A small network was trained on invented records. Each row is its activation on one of them, seen along a few directions.
Each row is followed by the record's values for the fields H, E, G, D, P, J, W.
A field that a record lacks is written none.
The largest differences between rows may come from other fields.
Random noise pushes rows far along 18 fixed directions. That doesn't count. These rows show it; they differ only by the noise:
499  -142  -275  284  -215  -149  -347  426  -193  -49  -87  13  206  164  -122  13  166  -30  134  -114  -63  20  484  -213  31  232  93  -222  155  -82  -117  23  -48  -43  -476  60  356  212  36
164  27  -212  98  53  368  168  292  49  -25  280  -93  164  206  -453  309  -31  456  97  211  243  -91  -84  -189  91  -113  -148  -121  -100  74  -30  -222  -203  123  -328  -150  -129  58  46
3  64  -128  288  53  -3  -110  592  103  55  138  -264  62  -28  -18  -33  57  -11  317  -210  -125  211  501  -294  67  102  43  293  247  -116  -205  -349  60  177  -293  -127  373  -33  -315
-12  -202  6  -112  -656  -74  -42  -156  447  -105  68  71  -111  -51  32  -272  209  -197  -65  -250  18  312  112  62  -19  99  -88  -24  236  19  -119  -248  316  6  160  35  90  25  -51
44  -23  99  -401  173  -145  -4  125  -301  -98  -267  127  352  108  -38  0  255  -53  -235  193  13  188  36  -6  -33  39  -207  -178  -136  103  204  73  102  -67  6  301  3  115  14
-100  -121  159  262  129  152  130  413  156  210  283  -28  -493  -95  -192  213  -201  52  98  -82  -51  -164  -210  -61  273  137  -75  140  95  5  167  -244  105  60  145  -42  8  -214  102
206  169  -261  95  416  -247  27  76  -242  -114  -208  171  193  169  123  -110  13  -52  16  -280  -173  -120  452  -211  -81  129  144  -303  198  17  -66  16  -190  -295  -207  -2  153  12  92
74  -203  37  -87  133  -153  -59  7  -42  478  153  -166  -521  -28  22  28  -116  282  0  -69  -59  -327  -390  -99  279  -209  -218  203  134  311  331  319  -111  -330  -112  -373  6  9  77
-304  316  99  -28  -124  -63  -284  -99  -69  -8  -6  -532  481  42  373  17  -138  142  162  232  132  501  -91  -129  182  507  -127  452  -75  -4  127  157  -162  68  71  -423  -12  -43  -448
-118  328  88  -68  162  306  415  -258  -150  -131  17  299  -87  -72  -451  -116  -207  6  -151  103  -93  -74  -156  -260  276  108  122  58  -382  -172  147  -154  -38  9  1  -3  101  -100  145
-183  -38  -84  181  206  -350  -27  29  112  151  186  -138  -140  10  132  -75  -102  207  -20  -221  -40  -85  -128  -93  12  -69  -27  167  471  267  -114  290  -65  -446  -139  -276  -142  68  153
123  -65  164  28  69  -117  87  138  84  -39  223  -158  27  72  189  -42  33  76  110  -76  -86  208  50  -132  266  519  -176  -16  285  -123  332  -187  145  22  160  -36  127  -160  -34
163  33  48  -271  80  -141  -145  -66  71  28  14  74  -104  28  -252  42  168  170  -12  -12  8  -147  124  -254  -29  -84  276  -19  -25  -134  -77  15  13  -237  92  -7  493  -230  87
167  19  -63  -81  298  -181  52  -74  -170  418  136  -70  -401  135  273  -174  -48  -97  34  -136  -248  -262  -110  239  152  -97  29  22  113  -140  311  -21  172  19  102  -47  16  -234  -30
-257  230  -112  -84  -213  130  26  -174  201  71  -142  54  -203  -163  -60  -10  -220  -82  83  -335  15  60  15  -211  146  -42  103  186  -232  157  -21  -144  15  -73  93  -287  110  -97  -155
273  -482  163  413  21  147  33  213  44  208  60  -132  -302  220  76  -86  71  125  -48  -132  -210  -233  0  150  -4  -244  21  -12  159  89  121  390  103  13  -241  157  74  192  203
-375  -16  109  361  -204  204  -329  606  241  37  -196  81  -287  -29  -146  146  -114  -317  -15  -115  -12  45  53  70  11  160  182  155  -159  171  -214  -253  184  -46  227  138  42  -180  -22
-159  -3  -197  261  -454  546  418  -121  333  -99  -20  30  -75  62  -198  -3  -144  106  -40  -81  -9  46  259  -57  -161  -489  24  69  -131  -55  -476  -411  -178  371  -155  8  -75  61  -278
35  142  -181  -135  283  29  28  230  -94  54  28  118  17  126  -30  -167  168  -324  -22  -107  33  53  23  301  -7  164  -247  -191  11  78  144  -331  216  132  46  49  -178  -86  36
-66  54  -106  -59  58  98  281  -102  159  -33  177  3  61  -112  -80  127  -90  91  140  -230  160  56  -79  -88  15  -45  -105  -61  60  110  58  -71  -4  93  -40  -188  -166  96  52

-272  -10  54  21  -222  185  -125  -118  135  39  -44  -84  -136  75  -86  195  -159  276  -186  316  220  -110  -416  90  -27  -38  -163  83  -130  273  -149  83  -305  -223  236  -188  -246  -119  -13 => H is h1, E is e2, G is g2, D is d2, P is p2, J is j2, W is w2
123  126  -110  132  -277  133  -332  -82  153  -136  130  -81  228  402  -56  57  12  155  -35  333  194  28  -165  250  30  199  163  -188  -162  -89  -55  -58  62  -24  73  5  -253  -150  80 => H is h1, E is e3, G is none, D is d1, P is p1, J is j1, W is w2
-4  -15  -103  102  -195  -78  138  17  -43  142  -108  -33  -179  -4  -54  97  -225  247  -45  -124  -221  -34  139  -351  225  -267  130  196  -89  -68  -48  -28  42  -53  -163  69  218  -32  -143 => H is h3, E is none, G is none, D is none, P is p1, J is j2, W is w1
297  38  -265  5  -404  -215  -39  -468  -74  -91  78  97  46  165  -22  59  -76  252  -115  211  -13  -94  -25  52  20  -55  201  -212  19  -376  -202  -31  -16  -21  60  177  -13  -144  34 => H is h1, E is e1, G is g1, D is d2, P is p1, J is j1, W is w2
-92  113  -198  145  140  -302  -140  367  -109  -54  -166  77  -10  103  93  -218  101  -250  -152  -120  -147  172  376  9  -20  381  -296  -27  345  40  -243  -384  -13  -141  63  79  99  -195  -117 => H is h1, E is e2, G is g2, D is d1, P is p2, J is j2, W is w2
-83  -99  150  261  115  48  381  -318  202  -39  119  36  -158  -90  202  -110  -226  55  69  -358  -203  -151  -72  -113  -6  -257  406  63  92  -20  100  307  85  -90  -56  -1  -114  168  263 => H is h3, E is none, G is none, D is none, P is p1, J is j1, W is w1
290  -15  -69  -190  151  20  -67  -160  -265  285  -186  -93  -155  -126  -202  384  -11  263  128  -58  45  -310  166  -180  -95  -414  129  68  -290  -168  -78  321  -238  191  -92  -64  550  -78  -110 => H is h1, E is e1, G is g2, D is d2, P is p1, J is j2, W is w2
-242  -9  302  -160  127  87  69  -384  63  -93  -155  -110  108  -10  -29  -51  185  29  -276  59  162  172  -117  215  -285  9  -140  194  -158  9  -129  377  3  145  316  88  106  -75  102 => H is h3, E is none, G is none, D is none, P is p1, J is j2, W is w1
-318  39  224  -411  -352  317  -11  23  391  -52  -194  41  -180  76  -84  -59  1  138  -178  257  3  108  -104  -316  185  -188  -58  193  -386  281  118  -500  -105  -247  285  -125  6  -239  -307 => H is h3, E is none, G is none, D is none, P is p2, J is j1, W is none
-239  -165  121  205  -510  253  -43  210  183  -185  -267  -171  91  24  116  325  -205  308  -77  300  90  226  91  -283  51  168  -373  74  -15  246  -196  -252  -506  -48  144  -91  -103  -31  -412 => H is h1, E is e1, G is g2, D is d2, P is p1, J is j2, W is w2
-43  -214  101  204  -99  51  -61  264  154  68  -100  -57  -131  -74  -4  49  -38  -3  71  -423  -40  80  -16  -135  151  65  31  88  -27  312  191  289  283  -145  -122  -8  108  188  172 => H is h2, E is none, G is none, D is none, P is p1, J is j2, W is w2
-114  -21  -17  -155  -81  -510  -334  -322  -138  102  -145  24  -63  7  74  -384  235  -157  -376  95  -69  81  -53  284  -175  -134  -77  233  178  8  -291  404  122  -247  7  91  42  35  62 => H is h5, E is none, G is none, D is none, P is p2, J is j1, W is w1
255  -42  15  354  -269  -63  -434  -128  -59  3  -70  21  -52  154  222  -319  -11  -287  58  -61  -232  -45  15  273  103  128  493  -22  -113  -192  95  370  351  -48  -116  176  67  99  150 => H is h1, E is e1, G is g1, D is d2, P is p2, J is j1, W is w1
311  -245  -87  -44  -323  -257  -620  293  -138  -118  67  -133  484  87  -179  -35  442  13  -8  261  312  212  -60  88  -142  298  -164  -124  188  179  -101  422  37  -186  -392  -21  40  433  230 => H is h5, E is none, G is none, D is none, P is p2, J is j2, W is w2
22  51  -86  -28  -173  3  -90  -14  271  -70  66  69  -158  -85  -167  -201  138  -124  29  -167  19  70  187  -82  -5  52  -9  73  89  -21  -197  -280  71  -13  -2  -120  190  -100  -10 => H is h5, E is none, G is none, D is none, P is p1, J is j1, W is w1
306  -243  -19  -109  5  -411  -4  88  31  143  360  203  -210  -206  15  474  -50  -129  256  -195  89  -254  -155  113  -12  35  350  -387  251  -330  208  -79  323  90  268  256  -87  -99  353 => H is h2, E is none, G is none, D is none, P is p2, J is j2, W is w1
109  -341  485  29  146  563  -13  -160  54  -11  -235  -109  -151  124  23  79  104  217  -144  364  99  -331  -171  141  -224  -199  -187  -53  -306  242  135  424  -536  23  136  -84  59  41  43 => H is h3, E is none, G is none, D is none, P is p1, J is j1, W is w2
-6  -92  95  -25  67  -52  114  -240  -59  184  124  -159  -229  -215  281  -256  30  -205  78  -107  -73  10  -71  228  -25  92  -320  185  259  -49  97  116  -79  202  52  -231  12  41  -129 => H is h5, E is none, G is none, D is none, P is p1, J is j2, W is w2
-37  52  -182  62  6  36  8  -108  118  -15  -206  -162  173  157  411  96  -104  108  96  -291  62  84  126  69  -75  -12  -120  -154  34  288  29  84  -108  -47  40  -175  -215  23  -169 => H is h1, E is e1, G is g2, D is d2, P is p1, J is j1, W is w1
-20  234  -91  -150  133  -170  189  -428  -70  71  111  -45  -71  -92  151  -311  -83  -34  -7  -232  -88  153  -147  79  299  204  -313  112  106  17  272  64  220  3  19  -213  -69  -34  -36 => H is h1, E is e1, G is g1, D is d2, P is p1, J is j1, W is w2
3  -1  89  79  -118  39  89  86  161  -6  156  -115  79  21  3  169  -94  70  139  -161  49  153  30  -148  175  249  67  0  46  -82  157  -63  146  98  28  -67  56  -23  6 => H is h2, E is none, G is none, D is none, P is p2, J is j2, W is w1
-43  71  -9  -73  -92  51  -94  -46  106  23  172  -288  195  134  -11  -235  204  179  30  190  44  118  74  -23  -145  -130  50  249  127  -75  -250  31  -69  2  -170  -197  201  7  -214 => H is h5, E is none, G is none, D is none, P is p1, J is j2, W is w1
345  -271  -256  367  -469  280  121  131  115  172  76  -41  -346  348  -144  22  -69  204  -108  -133  -75  -143  26  153  204  -28  -223  -206  24  16  -15  -190  117  148  -160  102  -7  -48  46 => H is h5, E is none, G is none, D is none, P is p2, J is j2, W is w2
-246  -71  243  353  485  162  291  101  -86  -158  75  -129  200  -58  -179  95  3  138  -174  87  119  131  -145  117  -137  81  -314  200  54  83  -108  408  -76  228  -129  120  -235  201  279 => H is h5, E is none, G is none, D is none, P is p1, J is j1, W is w1
289  69  -274  169  -410  -86  -184  -93  -24  -186  20  -127  350  83  -111  142  -52  335  160  24  90  126  303  -381  70  210  142  -58  49  -181  -243  54  -225  -48  -303  -147  307  89  -103 => H is h5, E is none, G is none, D is none, P is p2, J is j2, W is w2
350  234  -431  161  258  396  503  -162  -142  23  -163  396  -208  554  -65  -91  -233  6  -167  -218  -251  -481  159  151  109  -237  234  -611  -366  -94  171  -428  15  38  -55  227  -220  -263  186 => H is h3, E is none, G is none, D is none, P is p1, J is j2, W is w1
132  -46  -126  235  265  -41  361  284  -154  -24  422  41  33  -50  -117  -161  -38  36  77  170  -137  -68  81  -161  142  -36  -278  15  425  -101  29  -312  -245  114  -531  -122  -307  276  9 => H is h2, E is none, G is none, D is none, P is p2, J is j1, W is w1
-73  274  -54  -66  139  -232  -258  54  -394  64  -250  -9  133  222  78  11  -73  -57  -244  257  -57  132  -136  169  234  382  -132  31  -251  -42  178  27  144  -74  192  162  -73  -256  -52 => H is h1, E is e2, G is g2, D is d1, P is p1, J is j1, W is w1
36  253  -28  87  600  181  -41  -130  -370  -64  -480  71  184  86  -115  25  70  -209  -157  -153  61  -16  258  238  -198  98  -132  -27  -465  19  -38  373  -99  284  -19  120  141  -38  129 => H is h2, E is none, G is none, D is none, P is p2, J is j1, W is none
132  106  212  -87  437  -38  -122  61  -226  171  69  -291  58  25  278  237  20  -74  235  127  13  20  49  177  13  320  28  108  -122  -422  289  3  20  450  348  36  224  -369  -196 => H is h5, E is none, G is none, D is none, P is p2, J is j1, W is none
-4  9  -126  -158  66  85  -325  524  -61  289  -22  -157  -108  114  -129  233  83  86  76  145  125  -76  -162  126  75  -162  -130  68  -220  220  95  -156  164  9  -3  6  -28  -139  -137 => H is h5, E is none, G is none, D is none, P is p1, J is j2, W is w2
-165  -93  76  -13  127  359  71  23  67  -152  -157  16  230  -183  113  145  -31  -83  154  85  226  -52  -54  54  -310  -276  -185  -117  -104  410  -20  136  -455  72  -132  -214  -405  386  -91 => H is h1, E is e2, G is g2, D is d2, P is p1, J is j2, W is w2
-18  -21  -3  29  -58  -171  91  -403  93  -26  -14  -89  -84  -170  184  183  -161  121  36  -200  91  57  27  -79  -14  163  -172  41  149  -69  -64  118  -211  73  241  -170  29  -108  -20 => H is h1, E is e3, G is none, D is d1, P is p2, J is j1, W is w2

Which values does each new row have?
-64  56  89  6  -190  547  92  -71  172  -14  -193  -61  -79  30  -103  85  -20  -92  16  -162  140  146  48  125  32  157  -179  34  -438  48  89  -165  70  395  250  -40  154  -157  -151 => H is h2, E is none, G is none, D is none, P is p2, J is j2, W is w2
18  242  -149  166  -31  221  -51  293  126  -136  99  35  41  398  193  -505  46  -199  21  122  -242  48  140  98  181  276  113  -119  55  -17  78  -651  129  -157  -34  -24  -172  -197  -160 => H is h5, E is none, G is none, D is none, P is p2, J is j1, W is w2
192  -125  49  -134  8  -63  224  270  80  -161  184  249  -17  -106  -200  38  12  80  95  -48  -90  -8  53  -485  297  85  22  -194  104  15  324  -362  81  -193  -151  63  33  107  159 => H is h3, E is none, G is none, D is none, P is p2, J is j1, W is w2
-195  55  58  59  -125  -209  184  -150  -44  -7  115  7  56  64  224  -243  -181  17  -169  214  -217  94  -97  -94  192  -46  -30  143  230  -33  64  -68  -92  -179  -158  -73  -369  142  -123 => H is h2, E is none, G is none, D is none, P is p1, J is j1, W is w1
-183  316  9  -220  146  -196  -5  -5  -124  -176  42  305  87  -120  -47  -319  49  -401  -74  166  -71  29  5  -56  -12  316  125  -76  123  -118  -44  -374  -50  -241  129  -37  -49  -99  40 => H is h3, E is none, G is none, D is none, P is p1, J is j2, W is w1
-202  328  -80  -60  681  9  140  -120  -306  156  33  -26  154  -34  -67  212  -30  -173  5  -93  216  -121  -173  469  -306  -48  38  -23  -132  -125  -113  292  84  321  159  44  -144  -110  163 => H is h5, E is none, G is none, D is none, P is p2, J is j2, W is w1
-363  77  -100  32  45  -175  137  18  -184  9  -268  174  -73  -26  96  271  -237  -39  -296  236  3  -114  73  51  -240  -120  -199  -65  128  14  -427  -268  -499  -76  262  111  -301  -184  -208 => H is h2, E is none, G is none, D is none, P is p2, J is j2, W is w1
-8  136  -395  -165  272  -355  -26  162  -283  171  -75  -220  326  379  266  -106  49  259  -152  69  -78  143  8  7  82  -274  -271  54  81  251  100  32  67  -193  -346  -4  -373  110  -151 => H is h3, E is none, G is none, D is none, P is p2, J is j1, W is w2
-15  97  -24  136  353  330  472  -112  7  -76  47  18  -30  80  -193  284  -231  379  -38  115  56  -240  48  -226  -33  -210  -95  -62  -122  -55  -92  -143  -495  153  -50  -101  -125  -118  1 => H is h5, E is none, G is none, D is none, P is p1, J is j1, W is w1
-245  169  236  -4  -10  -346  38  -266  247  -54  297  -39  -316  -293  -312  -21  -50  195  -112  -89  -30  168  -64  -256  231  395  56  450  245  -371  -227  -54  268  -126  393  -30  506  -472  124 => H is h2, E is none, G is none, D is none, P is p1, J is j1, W is w2
-152  189  25  -139  292  -142  230  -280  -125  -232  -251  90  301  216  382  -326  33  -77  -281  -53  -143  254  36  175  31  236  -301  -189  84  171  192  45  105  -185  163  154  -311  -18  -24 => H is h1, E is e1, G is g1, D is d2, P is p1, J is j1, W is w2
109  -116  34  170  -287  44  -63  3  -95  -131  60  126  92  -65  114  10  -121  -264  79  163  37  28  -168  94  72  310  14  -204  -2  -54  198  -18  -105  98  -44  25  -363  229  114 => H is h5, E is none, G is none, D is none, P is p1, J is j2, W is w1
200  -30  -117  537  32  266  96  -84  91  -232  165  -1  152  36  20  357  -256  140  259  -176  225  -164  -96  146  -81  339  109  -402  72  -16  -27  202  -149  126  22  -56  -253  82  329 => H is h1, E is e1, G is g1, D is d2, P is p1, J is j2, W is w2
-221  0  36  -20  380  -226  63  -73  57  78  161  -201  74  -107  122  84  62  32  23  -214  174  91  -182  216  -224  28  -97  144  233  84  -67  331  145  46  157  -55  -125  -14  197 => H is h3, E is none, G is none, D is none, P is p1, J is j2, W is w1
-72  166  -95  244  329  78  364  -45  98  122  402  -243  -169  86  -40  -85  -242  415  103  -220  -75  -62  -238  -200  316  121  -48  234  167  41  183  6  76  -105  -108  -309  -33  -133  145 => H is h3, E is none, G is none, D is none, P is p1, J is j2, W is w1
22  81  -317  9  -178  -70  97  -123  78  17  -171  194  -198  53  125  -194  -117  -149  -56  -450  -76  -32  139  -89  127  189  -160  -210  121  276  44  -210  -91  -278  -17  -238  -83  -15  9 => H is h2, E is none, G is none, D is none, P is p2, J is j2, W is w1
